Each row below holds a small network's activations on one input, seen along a few directions.
In each table, some parts of the input vary, and every possible input appears once, in random order.
A made-up example of a description, with smaller parts first: values(3) and (point or ring(9) or (line(4) and ring(8))).
Shared parts are said once, and a part with two or three values counts as separate values.

Other details of the inputs shift rows strongly along two fixed directions, in all tables alike. That doesn't count.

A family of inputs:
R1: [  0 -10  14 -15   6  -2  28 -11  -3 -10   6   3]
R2: [ -7  -2  -1  15  18 -15 -22  19  -5  16 -21  -5]
R3: [ -9  23 -14 -53   3  -8  34  -2   1   3   9  10]
R4: [ 13 -12  12  25   5  -7  -1   7  -5 -11 -18   4]
R5: [-12 -17  17  23   8   8   0   3   2  -2 -18  -3]
R6: [  7  -3  -9 -12   4 -11   4   4  -6   7  10   4]
R7: [  3   9 -23 -25  38  -4  12  -9   1  -1 -12  12]
R8: [ 11  -4  22  28  -3  -2  -6  12  -4  -8 -17  -2]
R9: [  4  -4   6  25   3 -11 -27   9  -9  10 -10 -16]
R10: [-13  21  -7 -36  13  -8   6  -7 -13 -10   7   7]
R11: [ -7  14  10 -22  -1   0  26  -1  -6 -17   0  23]
R12: [   6    2   30    7 -118   68   23  -24   37  -20   71   19]
R13: [  6 -11  -3  19  16 -17 -31   2 -12  -3 -15 -14]
R14: [ -5  21  -7 -25  17  -2   9 -10   5   4  -7  11]
R15: [ -6  11 -24 -48  21  -5  17 -10 -13 -19  17  12]
R16: [-11  -4 -11  15  11  -3 -19   8 -12   7 -12  -3]
R17: [ -6  -9  -7  20   4   0 -21  14  -1  15 -11  -3]
R18: [  16   10   22  -13 -111   51   16  -20   30    5   84    2]
R19: [ -6  -3 -14   6   7  -3  -5  12   4  13 -19  -7]
R20: [-10 -12  26  25   5   2  -7   5   3   0 -20  -9]
R21: [ -1  26  -5 -66  -8   2  28 -16 -14 -18  35  12]
R22: [ 16  -4  -6  16  29 -13 -15  -3   3   9 -27  -6]
R23: [ 11   5   1  16  27 -11 -17   1   0  11 -31 -10]
R24: [ -6  13 -15 -19  27   1   4  -7   3   4 -17  11]
R25: [  6   7 -18 -31  18 -20  24   2  -3   5  -2  -1]
R26: [  2 -13   0  26  25  -8  -2  12  -6 -13 -27   8]
R27: [  9 -25   5  62  14 -20 -52  13  -7  14 -29 -25]
R28: [ -5   9 -20 -36 -11   8  24 -12  -5  -8  39  13]
R29: [  2 -14 -16  21   7  -9 -11  11  10  12 -13 -13]
R30: [-13  18  -9 -33   7  -7  12   0 -14   0  10  10]
R31: [-10  -6   2 -21  16   4  36 -10  -2 -15   9  10]
R32: [ 10 -32  32 105 -99  48 -78  -7  36  10  21 -35]
R33: [  8   1   0  17   3 -12  -9  15   4  15 -16 -22]
R34: [ -3   9 -21 -41  -9  10  30  -5   3  -2  41  17]
R35: [  1 -15  28  25   8  -3  -5   5  -1   0 -18 -14]
Description of these inputs: ring(5) and (values(2) or line(5)).
The inputs of R21 and R13 match in every part but the ring(5) part. If R35 is changed in the same way as R21 into R13, which row does it become? -> R1
Change only the values(2) part in R11. List by row number the other rows that result. -> R20
Change only the line(5) part in R2. List by row number the other rows that result. -> R3, R10, R14, R30

A family of inputs:
R36: [  4   0 -19  -7  -9  18 -15  -6  11  19  11   6]
R37: [-13   5 -18  -7 -24  -6 -16  -9   5  -3  25  -5]
R38: [ -3  -5  15  -3 -10   2   3  -2 -14  -9  25   3]
R39: [-13   6  18  -4 -24  10   8   3   2   6   9   4]
R40: [  9   5  10 -19   2   2   7 -16  -6 -17   9   2]
R41: [ 34 -13   7  41 -27 -17 -18   5   5  22  -2 -14]
R42: [  7 -12   5  45  55 -23 -42  13 -20  -7 -50  -9]
R43: [  6  -6  -1  -2  -5  10  21 -11  15 -11  -1   1]
R44: [  1 -21   7   6 -14   8  18  -2  13  -3   8  -7]
R45: [ -4 -12  -1  16 -13  16  10   4   8  -7   5  13]
R46: [ -2   0   8  48  42 -17 -39  20  -5   7 -67 -10]
R47: [ -1  -7 -24  35  35 -27 -52  37 -32   9 -42 -36]
R48: [ -7   5  21 -11 -22   6  10  -5   8   5   4  -6]
R49: [ -2   3   9   0  -6   6  -2  -4 -12 -15  19  13]
R50: [ -2  18  13 -16 -13   7  13 -11  10  -3  -5   1]
R51: [  4  -8  17 -14  -7   0   7 -10  -9  -9  19  -6]
R52: [ -5 -18   4   9 -15  12  17   5   6  -3  13   5]
R53: [  4  -2  -7   2  -2  15  19  -6  11 -15   0  13]
R54: [ 18  13   1 -16 -17  -4  12  12  20  13  18  -5]
R55: [ -7   0 -22  -9 -13   1 -15 -10  10   7  12   7]
R56: [ -31   46  -29 -101   93  -38   59    9  -43  -13  -30   44]
R57: [  4   4 -11   5  -7  18  -6 -15  18  26  20 -15]
What do these inputs look like to the network? -> values(2) or line(5) or (values(3) and ring(5))
Change only the values(3) part in R44. List by row number the other rows that result. -> R48, R51
